Each row below holds a small network's activations on one record, seen along a few directions.
Records have a field called H. Each example row is followed by its value.
Other fields move the rows too, some of them a lot.
(in the rows, 500 means zero)
Random noise pushes rows far along 3 fixed directions. That doesn't count. These rows show it; they differ only by the noise:
[529 672 508 512 686 624 587 428 518 737 460 652 576 792 435 449 416]
[562 377 472 547 386 416 623 519 506 354 434 612 547 662 583 445 324]
[369 730 624 533 843 704 464 388 489 676 519 547 658 607 360 543 604]
[550 370 513 544 323 449 700 537 438 391 383 644 588 724 569 393 277]
[315 492 667 572 621 573 474 459 431 323 500 477 692 433 449 560 590]

[431 384 609 560 388 501 657 528 383 330 398 588 667 618 517 441 388]  h4
[234 369 636 537 383 599 549 704 325 581 353 535 613 379 396 399 739]  h6
[358 412 659 559 467 527 593 521 369 370 400 565 694 560 466 476 498]  h3
[385 244 601 547 208 445 661 653 350 313 329 567 617 531 554 381 451]  h7
[568 336 435 488 228 393 562 613 477 448 452 491 409 460 580 401 417]  h5
[541 322 412 546 424 340 455 554 594 265 518 508 447 419 602 538 492]  h8
[480 419 527 495 343 502 552 562 419 452 467 480 511 419 505 464 483]  h1
[531 500 539 490 433 510 610 493 443 531 433 552 539 659 511 442 385]  h7
[600 334 508 479 126 432 731 587 350 421 372 563 512 623 585 353 245]  h2
[428 654 667 497 608 654 561 371 383 515 511 473 666 574 419 511 437]  h4
[447 476 519 501 462 545 515 574 454 582 460 524 510 450 459 461 578]  h1
[453 392 496 550 566 389 440 507 570 304 504 528 539 466 546 572 558]  h3
[659 384 256 493 390 352 489 636 666 631 472 608 275 547 582 430 494]  h6
[620 651 475 419 454 588 588 430 443 698 512 497 463 637 473 443 350]  h2
[476 576 524 473 456 621 591 565 421 763 430 547 492 582 424 387 505]  h5
[415 478 690 515 392 569 616 457 295 344 468 446 676 490 464 494 406]  h8

Which value of H does each new row have?
[553 719 514 439 652 594 371 338 520 552 661 333 452 370 450 601 518]  h2
[367 517 561 498 530 587 451 565 439 601 485 458 514 355 416 495 687]  h6
[439 505 494 479 521 508 409 551 524 559 529 427 436 344 479 508 646]  h5
[419 366 485 500 387 457 486 665 486 550 419 529 445 402 494 434 654]  h6
[403 566 584 537 707 539 415 405 535 384 558 463 602 450 472 605 583]  h4
[451 525 461 490 555 542 448 581 529 683 482 524 435 444 442 481 660]  h6
[354 546 631 484 500 611 478 524 376 568 498 401 560 360 412 486 633]  h5
[565 301 292 559 539 249 309 566 772 221 577 490 331 337 657 613 602]  h7
